Each row below is a small network's average activation on inputs in which a field has the value named, seen along a few directions.
Related values have similar rows: they may be neighbours, one step apart, or belong to one group.
In the rows, zero is written as 500.
Random noise pushes rows far along 3 fixed directions. That doesn't count. These rows show it; they differ only by the noise:
519 431 663 713 593 404 339 520 730 446 469 422 433 483 575
512 512 489 517 434 416 574 626 419 478 425 512 551 385 358
507 496 583 471 420 429 491 479 515 292 454 473 452 394 475
514 419 564 843 666 389 404 715 679 748 433 447 549 495 463
481 446 584 574 498 434 464 522 588 438 444 441 461 419 498


VOL, 20 values:
gara: 729 779 621 825 784 411 323 888 457 823 635 619 652 624 298
sifub: 525 523 299 322 381 624 716 467 371 486 583 631 545 543 467
non: 483 561 836 588 687 492 214 446 680 469 558 376 373 568 621
ter: 727 497 519 862 631 314 357 701 648 453 472 660 583 626 502
dage: 467 464 661 842 728 448 255 628 721 876 486 433 544 536 558
sukos: 563 552 423 614 546 326 441 737 477 648 411 576 685 489 290
kiman: 532 586 567 524 624 538 448 494 585 560 605 477 356 587 590
gibi: 366 215 295 597 498 557 609 467 620 784 418 422 510 594 594
pupo: 574 736 537 467 405 373 432 667 242 345 414 629 610 455 311
dupok: 374 461 614 580 629 723 411 248 756 500 617 421 288 572 729
nek: 672 625 322 291 231 352 734 522 254 223 486 670 674 437 345
terab: 632 698 596 653 650 505 419 544 531 437 702 607 459 696 517
pana: 633 576 304 630 661 623 523 685 357 790 598 599 624 616 356
lufe: 203 224 235 240 460 802 792 248 467 738 457 400 471 432 666
mapip: 458 401 283 161 313 627 663 280 412 264 520 443 525 472 632
zoti: 621 714 648 700 704 433 376 763 442 761 525 511 578 569 447
gorek: 659 420 554 686 531 330 286 535 674 400 506 542 534 647 610
bulop: 335 355 535 655 586 461 508 663 483 901 433 382 584 491 367
led: 710 683 570 689 500 285 339 721 450 458 481 636 615 484 343
buk: 621 454 479 518 494 521 404 218 696 264 544 543 419 670 692
The values of VOL form a ring.
Q: List every value one step from pana, in the order listed.
A: sifub, dupok
Q: List every value one step from bulop, in the order listed.
A: pupo, led
Q: List every value one step from gara, in the order listed.
A: kiman, zoti
Q: List every value one step from ter, in the order listed.
A: nek, gorek
Q: What is the length, in steps, of the shortest route from non to lufe?
A: 8

FOVEV, 20 values:
belu: 263 580 547 357 481 469 643 522 329 790 506 329 696 254 342
tofo: 727 506 500 409 365 593 437 260 551 144 602 556 377 612 654
gar: 534 408 543 668 517 270 412 679 533 515 369 564 538 525 392
tiga: 497 414 433 566 676 642 455 383 570 563 633 472 450 616 674
zuvu: 485 454 356 229 279 489 686 324 461 166 587 513 557 570 516
vefer: 659 714 423 405 524 604 565 495 447 408 576 641 578 610 415
giboz: 517 683 520 290 509 634 594 428 334 427 569 578 429 473 427
zuz: 291 371 767 659 800 581 199 375 942 774 587 264 188 476 707
tago: 315 612 586 240 403 466 576 503 328 459 381 453 475 337 450
fuvu: 412 463 521 517 422 387 457 643 462 608 416 410 590 332 408
deten: 278 412 623 407 380 602 581 479 439 626 333 355 516 276 505
kun: 355 405 594 356 611 612 486 334 499 767 542 333 214 410 597
vebe: 224 257 529 423 315 533 610 447 402 583 301 381 452 306 529
gako: 524 518 459 334 221 418 513 365 560 19 484 599 530 456 524
bemo: 649 727 606 234 488 618 456 246 491 47 653 519 348 649 721
lano: 579 729 547 790 798 589 405 695 553 768 587 531 431 586 439
tase: 389 261 436 426 409 398 529 489 519 376 356 410 460 524 580
peva: 836 550 341 716 312 302 507 776 302 354 523 770 759 543 223
kivuf: 488 227 566 611 566 608 285 159 964 248 506 409 309 555 958
pil: 260 235 181 364 488 679 886 362 415 791 414 427 504 520 489
The values of FOVEV form a ring.
Q: List every value one step from tago, in the order listed.
A: belu, deten
Q: List every value one step from vebe, in the order listed.
A: gar, fuvu
Q: List every value one step from zuvu, in the order listed.
A: kivuf, pil
Q: List every value one step from lano, in the order listed.
A: giboz, kun
